These are the activations of a small neural network, seen along a few directions. Each row is one input.
Each table varies a few parts of the input and shows all the possible inputs, shuffled.
A made-up example of a description, with smaller parts first: values(2) and (point or ring(11) or (line(4) and ring(5))).
Shared parts are said once, and a part with two or three values counts as separate values.

Other details of the inputs vary at random and push rows far along two fixed directions, the same in every table; ignore that.

Rows:
R1: [-30  -2   6 -16 -16   6   3  11 -13  -1 -30 -21  17 -26 -22  32]
R2: [-22  10   5 -82  50  22  17  35 -13  45 -36  24  51 -34 -10 -13]
R3: [ 11 -19 -46  78  16 -31   7   2   1 -56  27  27 -26  25  37  -6]
R4: [-47  10  -8 -84  18  42  49  33 -26  54 -75  22  79 -47 -16 -21]
R5: [ 38  22  44 -24 -34  23 -27 -27  18  46  49 -28 -31  35  16 -14]
R6: [ -1 -12 -31  58  18 -37   0   5 -30 -38  20   2 -22 -28  -2  36]
R7: [-11 -11 -11  29  21 -10  12   5 -25   5  -6  15  -9 -18 -18  17]
R8: [-24   0 -12 -22  10  25  32  20 -21  27 -33  24  32 -17   4 -18]
R9: [ -3 -12 -59  59  20 -42  -2  14 -18 -73  15   9   9  -1  17 -10]
R10: [-13 -12  -8 -10  84 -30   5  46   3  -1 -22  60  11  -5  15  -3]
R11: [ 13  27  60 -28 -87  62  -6 -40  26  63  -8 -53 -26  12 -35   0]
R12: [-19  -9  -7  33  23  -7  -1  11  -4 -31 -22   8   1  -6 -22  31]
R13: [ 29  16  74 -65 -67  25 -30 -47  54  44  19 -39 -14  36   0 -19]
R14: [ 40   8  -1  44 -75  -1 -18 -64  42 -27  48 -49 -43  60  18 -14]
R15: [ 39 -17  -4  30  19 -46 -42  -5   6 -59  53   0 -29  14  19   2]
Each input here is: values(3) and ring(5).
Question: Changing only the ring(5) part turns R11 into R12. The same change can be made to R10. Which row results?
Answer: R13
Question: Start at R9 and move only the ring(5) part, one step at a time. The first step leads to R14. Which rows follow, in order?
Answer: R3, R8, R4
Question: Change only the values(3) part in R9. List by row number the other rows that result.
Answer: R1, R15

Rows:
R16: [ 29   3  18   3 -41  -1 -17 -30  14  -4  26 -37 -19   7  -5  -6]
R17: [ -6  -1  -5   0  17  -4  -4   9  -6 -24   2  -3   7  -5   7   2]
R18: [ -4  10  34 -48 -23  30   7   1   5  41 -16 -25   0  -8 -11  -1]
R19: [ -2   8   5  -2   8   5 -12   1   5  -9   0  -8  -2   8  -1  -3]
R20: [ -7  10  32 -56  -3  14   6   0   0  39 -20  -6  15  -7  -6   2]
R21: [ -3  -3 -15   8  33  -3  -4  15 -13  -8   1  21   2 -11   2  -6]
R22: [ 22   5  17  12 -23   9 -21 -19  14   4  27 -22 -43  22  -1   8]
R23: [  7  -4   4  -8  24 -20  -2  -5  10  -8  -5   8   5  -1  -4   0]
R24: [ 11  -2   8   5 -33   0  -7 -19   6  -7  -2 -16  -4  -1 -21  11]
R25: [ -5  -6 -27  20  10  -6  17  -7 -15  -8  -3   9   6   6   5  -5]
R26: [-18  -8 -32  10  14 -13  13  12  -5 -24 -10  16  10  -6  12   5]
R27: [  1   2  -8  21  -6  -2   8  -6   4   4   9   2 -11  -5   0   7]
R28: [ -8 -15 -13  13  34 -15  -2  15  -2 -15 -10  20   3   5  -3  -9]
R29: [ -8 -17  -4   7  47 -25  -4  23  -6  -9 -12  29  -3  -6  10  14]
R30: [ -3  -2 -23  14  22 -14  -2  21   5 -21  -9  11   4   8  10  -6]
R31: [ -4   1 -23  -1  12  -7   7  19  -7 -20  -7   6   9  -4  15  -8]
R32: [  7   2 -12  14 -12  -2  13 -17  -3  -2  20  -3  -6   7   9  -8]
R33: [  1   3  18  10 -19   4  -2   4   3   3   5  -8 -13  -7  -3  14]
R34: [  1  -2  -7  15  14   8  -3   2   5  -2   6  13 -13   2   2   2]
R35: [  8   0   8  37 -23   6  -8  -5   6 -12  14 -16 -24   7  -3  18]
R36: [ 16   0  10  14 -38  -6  -7 -35  15  -8  26 -21 -17   5 -10  10]
R37: [-28  20  23 -73   2  21  25  24  15  36 -49   7  42  -1  -7 -20]
R38: [  1  -8 -13   8  33 -15  -9  13 -10  -3   2  33  11  -8  15   2]
R39: [  2   1  -6   9  18 -10 -10   9 -13 -12   9  10 -12  -2  -1   5]
R40: [ 10   5  -1   1   7  -6 -15  -9  11 -13   4  -2  -9   0 -13  -4]
R41: [ 10   0  28   5 -58   6  -2 -37  14  11  19 -31 -24  13   5  -8]
R42: [ 16  -4  -5  12  -3  -4 -14   0  -7   4  19  -3  -3  -8  10  -4]
R43: [ 18  -8  14   4 -34   0  -8 -21   7   0  22 -22 -16  11   5 -14]
R44: [  3  -3 -14   6  24 -18  -5  21 -17 -13   9   9  -2 -16   1   6]
R45: [-21  23  43 -71  -9  29   4  -3  14  45 -31 -14  31   1  -9 -10]
R46: [ 20   7  12   6 -42   4 -11 -26   5  11  43 -27 -25  10  -8  15]
R47: [ -6  -2 -21  25  16  -9   2   6 -19  -5   0   7   9  -3  -7   5]
R48: [  0   2 -10  16 -13  -4  -6  -9  -6  10  31  -4  -3  -1  -2   0]
R49: [  2  -6 -22  12  26   0   5  10  -4 -13  -2  24  12   5   8 -10]
R50: [-15   5 -12 -13 -10  13  15   3  -4   6 -39  -6  16   0   3   1]
R51: [ 22   6  12  -4 -26   9   0 -13  16   8  26   2  -3  21  15 -12]
R52: [-18 -11 -18   8  28 -12   4  15  -7 -24 -11  10  18 -13   5  16]
R53: [-31  -2   8 -18  -3  13  18   9 -15  13 -48   8  24 -17 -12 -11]
R54: [ 15   0   6   1  -7   2 -10  -9  14   9  12   9 -14  12  12   2]
R55: [-12  -4 -16  19  17  -9   1  15 -17 -14   1   7   2  -7 -13  15]
R56: [ -1  -8 -24   9  29  -7  14  12 -15 -17   3  21  13  -7  13 -13]
R57: [-14 -12 -17  19  18  -9  -3  14 -12 -28 -11   9  12  -1  -4  19]
R58: [  3   7  21 -41 -22  33   8  -5   6  40 -13 -15   0 -10  -7  -8]
R59: [-24  -1  31 -68  18  12  21  21   7  45 -54  13  39  -5 -12 -21]
R60: [ 13   6  -2  40 -22   2   3 -18   2  -2  15 -15 -25  11   0   9]
Question: What do these inputs look like to the network?
Answer: line(5) and (values(4) or ring(5))
Question: Changing only the line(5) part turns R33 into R35. The same change can be made to R26. Which row results?
Answer: R50
Question: Changing only the line(5) part turns R49 into R51. The same change can be made to R22. Which row results?
Answer: R29
Question: Which other rows agree with R17 in the line(5) part? List them by row number.
Answer: R16, R18, R31, R42, R43, R44, R56, R58
